These are the activations of a small neural network, seen along a few directions. Each row is one input.
In each table, some parts of the input vary, and every possible input appears once, in random order.
Descriptions start from the smaller parts, as in this example, which fits no table here: values(2) and (point or ring(11) or (line(4) and ring(8))).
Shared parts are said once, and a part with two or three values counts as separate values.
(in the rows, 128 means zero)

Table:
x1: [108 149 102 164 150  83 139 138  87  84 114 136 179]
x2: [150 144 124 161 133  76 151  65 135  71 122 110 146]
x3: [149 122 178 176 119  68 155 112  95  79 138 154  94]
x4: [140 149 155 116 115 121  65 197 155 177 117 145  83]
x5: [156 163 101 127 173 143 105  69 135  74 113 120 151]
x6: [ 96 152 145  78 124 178 119 164  96 115 136 156 173]
x7: [ 52 118 105 148 151 162 136 105 138 146 145 136 154]
x8: [120 140 177  90  48 119 136 145  88 105 150 128 143]
x9: [137 152  81 157 163 197  75 112 156  89 136 154 123]
x10: [ 99 109 165 164  95 154 134  82 147 138 163 128 100]
x11: [126 132 151 161 121  96 107 123 188 188 108 114  58]
x12: [123 175 130  77 154 120  91 206 138 161  82 137 132]
x13: [104 136 146 120 100 107 170  57 139 117 142  93 154]
x14: [147 165 161  89  77  60 107 187 130 155  96 113  99]
x15: [140 160 124 117 155 147 100 172  92  70 116 170 164]
x16: [131 159 130 119 128  50 141 101 180 169  88  79 112]
x17: [ 64 140 124 124 117 114 159 129  91 131 134 121 186]
x18: [158 133 149 156 116 151  73 163 110  85 151 177 117]
x19: [157  57 131 164 114 150 159 100 138 144 152 120  91]
x20: [155  99 112  78 143 174 143 183  86 121 127 146 162]
x21: [103 114 197 136  88  99 174 104  98 124 160 136 102]
x22: [178  87 144  90  67 115 160 164  78 110 140 118 134]
x23: [161  61 164 136 107  94 198 122  90 129 149 128  93]
x24: [ 93 144 102 119 133 224  92 105 159 135 155 142 130]
x25: [162  82 111 121 119 102 195  76 130 123 132  84 143]
x26: [144 116 145 202 125 125 116  88 145  93 142 145  93]
x27: [132 138 181 135 114  39 145 145 139 176 103 125  59]
x28: [113 126 168 118  87 180  92 156 115 129 172 162 126]
x29: [164 148 157 130  79  88 116 154  82  59 130 145 134]
x30: [111 155 123  87 141 172 124  62 139 120 132 105 159]
x31: [111  67  72 149 170 157 160 123 129 152 136 126 144]
x32: [117 166  90 117 161 170  66 147 200 176 104 120  93]
x33: [ 97 127  83 187 184 131 118 113 136 100 125 150 148]
x34: [ 78 142  90 146 181 105 109 148 179 192  91 117 115]
x35: [152  93  70 120 151 221 116 122 149 141 147 131 120]
x36: [137 176 108  87 170 117  96 106 180 166  80  88 120]
x37: [122  86  90 124 137 110 183 148  82 136 125 110 176]
x38: [ 91 164 107 123 147  58 130 173 133 179  80 103 145]
x39: [169 102  89  89 160 168 147  80 129 126 123  95 148]
x40: [172  73 136 118 105 177 116 175 104 136 161 152 116]
- The inputs of x20 and x15 match in every part but one. If x35 is changed in the same way as x20 into x15, which row does it become? => x9
- The inputs of x19 and x26 match in every part but one. If x37 is changed in the same way as x19 into x26, which row does it become? => x1
- What is each input in this table made of? => values(4) and ring(10)
- A walk changes only the ring(10) part. It starts at x17 and steps to x7. List the rest of the walk in order. => x24, x30, x13, x10, x21, x8, x28, x6
- Which other rows does x3 become when the values(4) part takes its other values? List them by row number. => x21, x23, x27
- Which other rows does x34 become when the ring(10) part takes its other values? List them by row number. => x4, x11, x12, x14, x16, x27, x32, x36, x38

Table:
x41: [130 130 172 132  87 117 121 133 135 148 142 127  89]
x42: [115 138 130 116 127 106 163 111 103 107 125 114 169]
x43: [120 126 148 145 109 101 143  91 150 148 134 109 105]
x44: [141 137 150 136 118  92 121 164 115 114 120 146 110]
x45: [149 130 136 121 109 104 131 168  98 109 121 140 136]
x46: [113 149 122 126 137 157  99 114 180 163 119 123 104]
x47: [102 128  98  93 142 174 124 128 141 156 131 122 144]
x48: [151  98 140 117 102 121 137 160 108 142 132 129 115]
x49: [138 127 115 135 134  89 152 125 112 111 113 117 149]
x50: [131 134 128 150 141  77 142 118 125 118 111 127 124]
x51: [123 159 168 133  96  96 111 141 127 112 131 137 108]
x52: [142  94 118 162 131 166 158  67 101  69 162 136 135]
x53: [114 103 132 111 119 123 171 108 118 135 136 104 149]
x54: [137 105 131 147 133  97 152 113 137 151 124 115 106]
x55: [124 106 155  96  94 138 147 146  99 137 141 129 135]
x56: [107 175 123 131 150 138  77 118 165 133 107 129 124]
x57: [124 156 105 134 173 133  90 143 153 135 101 133 126]
x58: [162  92 149 143 107 177 127 115  95  70 178 165 134]
x59: [139  94 118 131 127 107 161 119 126 142 126 107 129]
x60: [115 155 145 146 118  80 131  95 138 114 120 119 122]
x61: [130 129 105 127 162 152 110 136 168 165 113 126 105]
x62: [125 141 152 100 102 121 139 152  87 107 131 139 157]
x63: [102 159  99 101 154 158 107 133 124 131 122 128 167]
x64: [117 113  87 156 155 219 100 112 136  99 156 156 151]
x65: [127 149  88 121 165 143  99 149 137 131 107 125 149]
x66: [147 108 155 133 110 111 130 154 122 150 131 135  90]
x67: [130 120  88 112 154 160 116 142 152 158 119 119 125]
- What is each input in this table made of? => values(3) and (point or (values(2) and line(4)))
- Which other rows does x66 become when the line(4) part takes its other values? List them by row number. => x41, x48, x55
- Which other rows does x67 become when the values(3) part takes its other values? List them by row number. => x48, x59
- Which other rows does x55 become when the values(2) part takes its other values? List them by row number. => x62

Table:
x68: [104 154  76 128 183 169  91 114 180 157 107 119 133]
x69: [138 120 171 138  92  50 165 122 115 133 123 112 105]
x70: [157  33 112 149 107 245 190  67  31   5 224 168 201]
x71: [116 155  94 106 161 192  69 163 153 145 118 146 137]
x72: [146 122 184 125  76  61 154 153  94 121 130 129 109]
x73: [134 119 163 144 100  45 172 107 125 139 119 102 104]
x74: [143 121 178 132  84  56 159 138 105 127 126 121 106]
x75: [150 122 190 117  68  67 150 169  83 116 134 137 112]
x76: [108 155  82 121 176 177  83 131 171 153 111 128 134]
x77: [100 152  69 134 191 161  99  98 189 162 103 109 133]
x78: [112 155  88 114 169 184  76 147 162 149 114 137 135]
- What is each input in this table made of? => point or (values(2) and line(5))
- Which other rows does x68 become when the values(2) part takes its other values? List them by row number. => x69

Table:
x79: [126 145 144 123 121  49 155 129 119 133 101 106 133]
x80: [104 152  48 112 198 231  75 123 161 129 121 137 170]
x81: [143 140 174 115  89 114  99 184 123 142 129 149  90]
x82: [131 112 124 132 123 110 171 106  87  86 137 123 166]
x83: [126 100 118 149 131 135 166  73 120 105 147 117 141]
x84: [120 132 137 144 128  73 149  98 153 153 111 100 108]
x85: [139  88 124 157 129 170 141  83 138 119 159 132 110]
x86: [149 106 156 123  94 171 115 158  91  98 163 164 125]
x87: [131 121 140 152 125 110 122 110 171 166 124 116  76]
x88: [135 144 162 105  98  73 135 171 104 135 112 126 124]
x89: [ 92 185  68 109 198 170  57 153 194 180  85 124 133]
x90: [140 110 142 115 102 131 151 148  74  90 147 143 158]
- What is each input in this table made of? => values(2) and (point or line(5))
- The inputs of x88 and x90 match in every part but the values(2) part. If x87 is changed in the same way as x88 into x90, which row does it become? => x85
- Which other rows does x82 become when the values(2) part takes its other values? List them by row number. => x79
- Which other rows does x89 become when the values(2) part takes its other values? List them by row number. => x80
